Each row below holds a small network's activations on one record, seen along a few directions.
Each row is followed by the record's values for the fields Sener, Kopu, Far, Lemu, Surik, Zimes, Muna, Gogu.
A field that a record lacks is left out.
The largest differences between rows may come from other fields.
In the rows, zero is written as 500.
Strong random noise was added to every row along 9 fixed directions; ignore it. To show where, here is one row again and again, with new noise each time:
[476 279 519 606 432 461 333 673 480 607 396 605 538 907 488 473 565 608
 420 761 522 253 479 475 468]
[467 700 466 558 528 708 541 426 297 510 554 310 264 386 569 399 301 420
 338 375 438 470 434 665 443]
[276 457 463 475 626 635 624 397 734 500 608 469 448 422 538 549 339 391
 437 244 600 342 401 601 455]
[722 531 615 557 372 486 365 496 618 365 397 253 341 353 751 418 328 525
 520 610 342 685 569 521 432]
[452 455 459 423 539 510 711 464 414 444 525 468 447 676 616 597 442 374
 540 396 509 356 463 457 425]
[377 447 535 524 474 566 730 918 486 307 522 610 504 387 441 494 621 460
 368 249 429 476 744 437 334]
[618 553 397 583 379 485 207 454 411 603 514 292 505 391 453 369 435 608
 360 666 433 563 418 681 518]
[574 667 481 165 389 441 568 296 209 596 476 438 498 229 749 732 455 544
 485 512 463 577 531 656 472]
[657 337 349 566 289 277 355 719 431 406 480 337 758 404 315 423 651 560
 430 585 382 605 676 537 393]
[707 698 497 458 474 575 592 414 303 373 492 235 277 471 757 493 336 398
 580 535 381 650 488 482 422]
[486 458 554 679 453 592 345 804 705 432 509 502 440 423 455 339 510 600
 356 523 441 543 551 503 459]

[521 771 546 590 562 690 664 627 216 410 562 552 255 530 476 336 521 435
 463 381 411 599 421 398 569]	Sener is d1, Kopu is m2, Far is l3, Lemu is e1, Surik is n1, Gogu is u3
[449 408 523 559 456 419 414 284 552 560 462 392 407 600 506 352 352 451
 373 413 441 287 267 602 632]	Sener is d2, Kopu is m2, Far is l4, Lemu is e1, Surik is n2, Zimes is b2, Muna is f2, Gogu is u1
[571 426 535 501 479 463 436 447 535 507 450 452 498 664 622 578 469 529
 603 655 534 467 476 439 472]	Sener is d2, Kopu is m1, Far is l3, Lemu is e2, Surik is n2, Gogu is u1
[397 484 402 433 589 645 442 480 419 607 514 473 628 593 408 631 564 466
 556 678 761 364 558 549 371]	Sener is d2, Kopu is m1, Far is l1, Lemu is e2, Surik is n2, Zimes is b2, Muna is f2, Gogu is u3
[671 610 401 510 501 516 505 510 228 506 472 409 518 531 485 524 514 499
 571 647 454 632 610 519 438]	Sener is d2, Kopu is m1, Far is l1, Lemu is e1, Surik is n1, Zimes is b2, Muna is f1, Gogu is u1
[535 530 571 478 405 391 655 717 373 378 510 627 392 547 564 447 581 523
 450 332 284 550 513 353 561]	Sener is d2, Kopu is m2, Far is l1, Lemu is e1, Surik is n2, Zimes is b1, Muna is f2, Gogu is u4
[547 347 587 628 499 563 349 584 785 408 344 401 542 608 451 369 492 453
 557 739 590 470 593 503 422]	Sener is d2, Kopu is m2, Far is l3, Lemu is e1, Surik is n1, Gogu is u3
[592 545 490 318 520 429 437 196 336 711 405 528 537 675 637 655 475 516
 620 775 559 459 381 549 610]	Sener is d2, Kopu is m2, Far is l4, Lemu is e1, Surik is n1, Zimes is b1, Muna is f2, Gogu is u2
[707 469 530 613 313 312 439 517 253 314 443 313 543 474 406 368 582 443
 534 496 388 612 565 376 524]	Sener is d1, Kopu is m1, Far is l4, Lemu is e1, Surik is n1, Zimes is b2, Muna is f2, Gogu is u3
[329 428 598 613 620 642 597 429 542 475 439 548 415 615 480 476 391 373
 490 384 613 296 548 529 442]	Sener is d1, Kopu is m1, Far is l1, Lemu is e1, Surik is n1, Zimes is b2, Muna is f1, Gogu is u3
[420 376 493 731 512 509 524 718 456 395 549 559 563 685 268 397 615 456
 463 390 549 414 539 359 465]	Sener is d1, Kopu is m1, Far is l3, Lemu is e1, Surik is n1, Gogu is u1
[539 560 550 511 531 585 393 530 467 578 475 559 445 684 574 532 537 590
 567 737 588 523 453 419 526]	Sener is d2, Kopu is m2, Far is l3, Lemu is e2, Surik is n2, Gogu is u4
[652 342 381 560 388 277 485 550 540 370 466 336 637 452 430 431 499 482
 539 484 332 605 611 503 413]	Sener is d1, Kopu is m2, Far is l1, Lemu is e2, Surik is n2, Zimes is b2, Muna is f1, Gogu is u3
[521 577 509 750 534 692 240 563 524 579 480 383 322 533 513 333 349 592
 351 692 466 504 473 602 455]	Sener is d1, Kopu is m1, Far is l4, Lemu is e2, Surik is n2, Zimes is b1, Muna is f1, Gogu is u2
[514 432 465 598 467 482 579 585 530 344 456 317 529 364 410 372 442 383
 462 364 393 546 658 565 355]	Sener is d2, Kopu is m2, Far is l3, Lemu is e2, Surik is n2, Gogu is u3
[515 577 456 538 479 549 405 653 487 513 528 540 482 459 373 357 605 581
 393 587 485 532 456 533 553]	Sener is d1, Kopu is m2, Far is l1, Lemu is e2, Surik is n2, Zimes is b2, Muna is f1, Gogu is u3
[499 402 555 413 508 500 625 716 456 491 374 672 553 793 589 623 641 494
 603 697 529 397 664 353 385]	Sener is d2, Kopu is m2, Far is l4, Lemu is e2, Surik is n2, Zimes is b1, Muna is f2, Gogu is u4
[488 508 804 483 421 464 471 339 588 538 354 618 276 469 742 468 369 571
 455 470 420 434 447 506 647]	Sener is d2, Kopu is m2, Far is l4, Lemu is e2, Surik is n1, Zimes is b2, Muna is f2, Gogu is u3
[630 571 452 530 399 396 397 336 132 601 427 363 563 441 413 439 487 520
 455 596 413 572 550 645 517]	Sener is d2, Kopu is m2, Far is l3, Lemu is e2, Surik is n1, Gogu is u1
[529 417 327 479 360 319 431 522 167 598 473 432 727 522 298 480 632 540
 381 566 444 439 580 634 450]	Sener is d2, Kopu is m2, Far is l3, Lemu is e2, Surik is n2, Gogu is u4
[647 412 572 565 513 453 492 509 706 339 460 392 544 511 619 580 465 469
 743 585 519 684 634 333 409]	Sener is d2, Kopu is m1, Far is l3, Lemu is e2, Surik is n1, Gogu is u1
[346 486 454 375 576 593 515 609 601 585 536 667 581 521 437 551 637 524
 462 548 644 389 449 507 539]	Sener is d2, Kopu is m2, Far is l4, Lemu is e1, Surik is n2, Zimes is b2, Muna is f2, Gogu is u3
[605 459 491 524 474 395 668 757 497 268 473 519 553 532 468 475 623 446
 605 459 381 645 693 319 404]	Sener is d1, Kopu is m2, Far is l1, Lemu is e2, Surik is n2, Zimes is b1, Muna is f1, Gogu is u4
[491 449 546 431 569 564 495 566 901 417 493 487 567 338 597 582 484 505
 614 553 587 633 617 477 407]	Sener is d2, Kopu is m2, Far is l3, Lemu is e2, Surik is n2, Gogu is u2
[425 455 554 550 455 494 606 668 387 396 518 571 511 474 392 493 622 466
 444 323 494 447 619 424 464]	Sener is d2, Kopu is m1, Far is l1, Lemu is e2, Surik is n1, Zimes is b2, Muna is f2, Gogu is u3
[451 494 406 342 562 525 619 572 257 593 501 635 672 644 434 723 677 499
 589 600 641 431 635 454 397]	Sener is d2, Kopu is m1, Far is l1, Lemu is e2, Surik is n1, Zimes is b2, Muna is f2, Gogu is u1
[443 470 564 337 373 408 455 478 460 548 461 576 556 305 554 591 544 566
 411 464 498 458 533 585 512]	Sener is d1, Kopu is m1, Far is l1, Lemu is e1, Surik is n2, Zimes is b1, Muna is f2, Gogu is u3
[549 401 462 298 350 215 401 374 327 671 432 604 645 664 528 603 626 606
 483 666 473 376 356 513 661]	Sener is d2, Kopu is m2, Far is l4, Lemu is e1, Surik is n2, Zimes is b1, Muna is f2, Gogu is u4
[509 551 370 219 562 572 574 350 571 503 512 384 662 304 567 705 519 398
 646 582 677 567 577 593 368]	Sener is d1, Kopu is m1, Far is l1, Lemu is e1, Surik is n2, Zimes is b2, Muna is f2, Gogu is u3
[307 337 542 543 515 539 472 498 567 554 465 562 627 476 382 568 528 485
 437 455 662 325 611 585 417]	Sener is d2, Kopu is m1, Far is l3, Lemu is e2, Surik is n1, Gogu is u3
[511 436 557 400 529 408 723 645 676 358 513 653 611 454 534 641 633 452
 670 393 491 624 654 304 471]	Sener is d2, Kopu is m2, Far is l4, Lemu is e2, Surik is n1, Zimes is b1, Muna is f2, Gogu is u2
[531 487 524 596 526 448 500 634 766 354 608 518 430 518 485 376 532 498
 527 392 415 602 355 313 612]	Sener is d1, Kopu is m2, Far is l4, Lemu is e2, Surik is n2, Zimes is b1, Muna is f2, Gogu is u2

Which values does each new row have?
[561 573 697 670 401 546 336 552 438 545 436 525 251 429 625 369 382 655
 337 482 303 546 499 543 569]	Sener is d2, Kopu is m1, Far is l1, Lemu is e2, Surik is n1, Zimes is b2, Muna is f2, Gogu is u1
[469 407 577 506 439 387 566 722 626 428 533 679 446 589 503 422 607 569
 421 362 362 446 423 369 604]	Sener is d2, Kopu is m2, Far is l1, Lemu is e2, Surik is n2, Zimes is b2, Muna is f2, Gogu is u2
[404 509 504 493 625 573 703 584 696 377 622 582 503 339 506 612 499 458
 579 247 550 604 608 408 447]	Sener is d2, Kopu is m1, Far is l1, Lemu is e2, Surik is n1, Zimes is b2, Muna is f1, Gogu is u1
[446 385 289 663 584 547 536 696 631 377 568 365 685 552 155 328 564 345
 476 432 518 470 593 532 380]	Sener is d2, Kopu is m2, Far is l1, Lemu is e1, Surik is n2, Zimes is b1, Muna is f2, Gogu is u1
[609 323 375 574 442 322 249 576 806 503 595 462 661 658 401 442 580 602
 572 677 498 543 325 406 605]	Sener is d2, Kopu is m1, Far is l1, Lemu is e1, Surik is n2, Zimes is b1, Muna is f2, Gogu is u2
[430 399 623 552 482 523 334 390 655 575 366 534 544 469 468 460 459 539
 477 564 588 417 532 588 526]	Sener is d1, Kopu is m2, Far is l1, Lemu is e1, Surik is n1, Zimes is b2, Muna is f2, Gogu is u3
[442 398 650 541 487 572 441 436 640 458 391 429 406 516 652 526 352 459
 490 488 567 380 574 522 390]	Sener is d1, Kopu is m1, Far is l1, Lemu is e1, Surik is n2, Zimes is b2, Muna is f2, Gogu is u1
[646 357 311 720 390 334 233 532 446 535 536 307 718 551 231 384 556 556
 469 641 425 580 540 558 474]	Sener is d2, Kopu is m1, Far is l1, Lemu is e2, Surik is n1, Zimes is b1, Muna is f2, Gogu is u2
[329 538 462 617 656 800 406 610 666 642 523 539 456 540 397 422 430 514
 377 610 617 390 507 625 415]	Sener is d2, Kopu is m2, Far is l4, Lemu is e2, Surik is n2, Zimes is b1, Muna is f2, Gogu is u2
[612 655 581 401 402 494 395 631 233 617 461 696 482 456 594 595 668 705
 502 728 441 643 541 441 564]	Sener is d1, Kopu is m1, Far is l1, Lemu is e2, Surik is n1, Zimes is b1, Muna is f2, Gogu is u3
[328 513 549 438 559 574 532 551 659 532 544 637 539 312 461 530 531 544
 418 365 572 474 513 561 504]	Sener is d1, Kopu is m2, Far is l3, Lemu is e2, Surik is n2, Gogu is u1
[514 564 609 528 507 578 519 583 539 472 454 597 381 556 548 408 531 520
 492 543 462 518 445 457 591]	Sener is d2, Kopu is m2, Far is l3, Lemu is e1, Surik is n1, Gogu is u3
[303 463 675 400 493 557 420 315 830 577 460 548 416 277 631 528 365 552
 382 393 597 366 401 668 572]	Sener is d2, Kopu is m2, Far is l3, Lemu is e2, Surik is n2, Gogu is u3
[453 458 563 591 494 548 651 639 509 334 503 445 343 549 567 430 410 392
 415 303 380 420 548 432 426]	Sener is d2, Kopu is m1, Far is l4, Lemu is e1, Surik is n2, Zimes is b1, Muna is f2, Gogu is u2
[444 363 484 533 421 379 406 507 603 511 471 516 583 485 365 392 551 540
 378 470 488 384 463 585 551]	Sener is d1, Kopu is m2, Far is l1, Lemu is e2, Surik is n2, Zimes is b2, Muna is f1, Gogu is u3
[714 735 573 194 289 350 463 356 228 535 479 455 409 211 805 641 505 650
 509 567 361 707 427 538 615]	Sener is d2, Kopu is m1, Far is l3, Lemu is e1, Surik is n2, Gogu is u1
